A small network was shown many inputs. Here are its activations along a few directions, one row for each input.
Each table varies a few parts of the input and shows all the possible inputs, shuffled.
Descriptions start from the smaller parts, as in this example, which fits no table here: line(6) and (point or line(11) or (values(2) and ring(8))).
Shared parts are said once, and a part with two or three values counts as separate values.
In the rows, 128 means zero.

Other details of the inputs shift rows strongly along two fixed directions, in all tables alike. That doesn't count.

Rows:
row 1: [163 139 211 119  45 228 129 135 125  51 135]
row 2: [104 123  81 141 188  81 133 115 137 180 109]
row 3: [144 133 140 119 113 111  90 149  90 104 153]
row 4: [154 138 170 127 103 180 124 124 124 101 121]
row 5: [121 138 181 152 106 208 180 106 175 137  91]
row 6: [ 90 117  80 143 174  73 137 122 142 181 114]
row 7: [112 124 108 138 143 124 136 111 148 144 112]
row 8: [156 134 122 112 130  82  64 154  67 101 164]
row 9: [131 124 140 139 138 141 132 117 141 138 114]
row 10: [114 122 179 153  93 206 179 108 182 128  98]
row 11: [117 126 119 134 148 125 142 119 141 140 114]
row 12: [115 121 124 148 142 120 133 116 147 153 116]
row 13: [104 120 104 149 182  73 134 128 133 185 119]
row 14: [157 121 133 105 111  88  61 159  70  79 173]
row 15: [116 135  89 109 127 122 170 131 151 149 126]
row 16: [162 124 119  92 114  87  59 163  56  63 177]
row 17: [114 136  77  95 120 128 173 117 148 142 140]
Each input here is: values(2) or (values(3) and ring(5)).
Which of the alternatives is row 11?
Answer: values(3) and ring(5)
Change only the values(3) part in row 10. List by row number the other rows that result.
Answer: row 1, row 16

Rows:
row 18: [111 117 126 164 166 112 128 118 147 173 101]
row 19: [150 135 124 100 101 119 103 156  87  85 162]
row 20: [134 127 165 124 102 200 170 116 158 106 107]
row 21: [129 137  71 114 174  49 105 138  98 165 147]
row 22: [144 126 160 138 116 141 102 135 113 109 130]
row 23: [111 125 133 133 100 167 158 110 168 134 112]
row 24: [147 122 127 109 110 121 102 131 110  92 154]
row 25: [162 140 131  97 113 117 100 153  88  85 155]
row 26: [126 131 117 132 153  70  96 146  87 148 148]
row 27: [155 128 120 106 125 125  73 124  94  68 139]
row 28: [ 86 125 133 173 160 130 171 109 172 202  88]
row 29: [127 138 140 126  86 192 167 111 161 121 119]
row 30: [ 73 125  91 170 206  71 165 115 160 231 100]
row 31: [145 132 152 116 100 189 151 110 148 105 119]
row 32: [125 120  98 111 137  64  92 158  90 118 156]
row 33: [124 119 160 134  99 181 164 115 167 106 113]
What do these inputs look like to the network?
Answer: point or line(5) or (values(2) and ring(5))
Change only the ring(5) part in row 20. List by row number the other rows that result.
Answer: row 19, row 25, row 32, row 33
A walk changes only the line(5) part. It starts at row 30 and steps to row 26. List the rest of the walk in order.
Answer: row 28, row 22, row 18
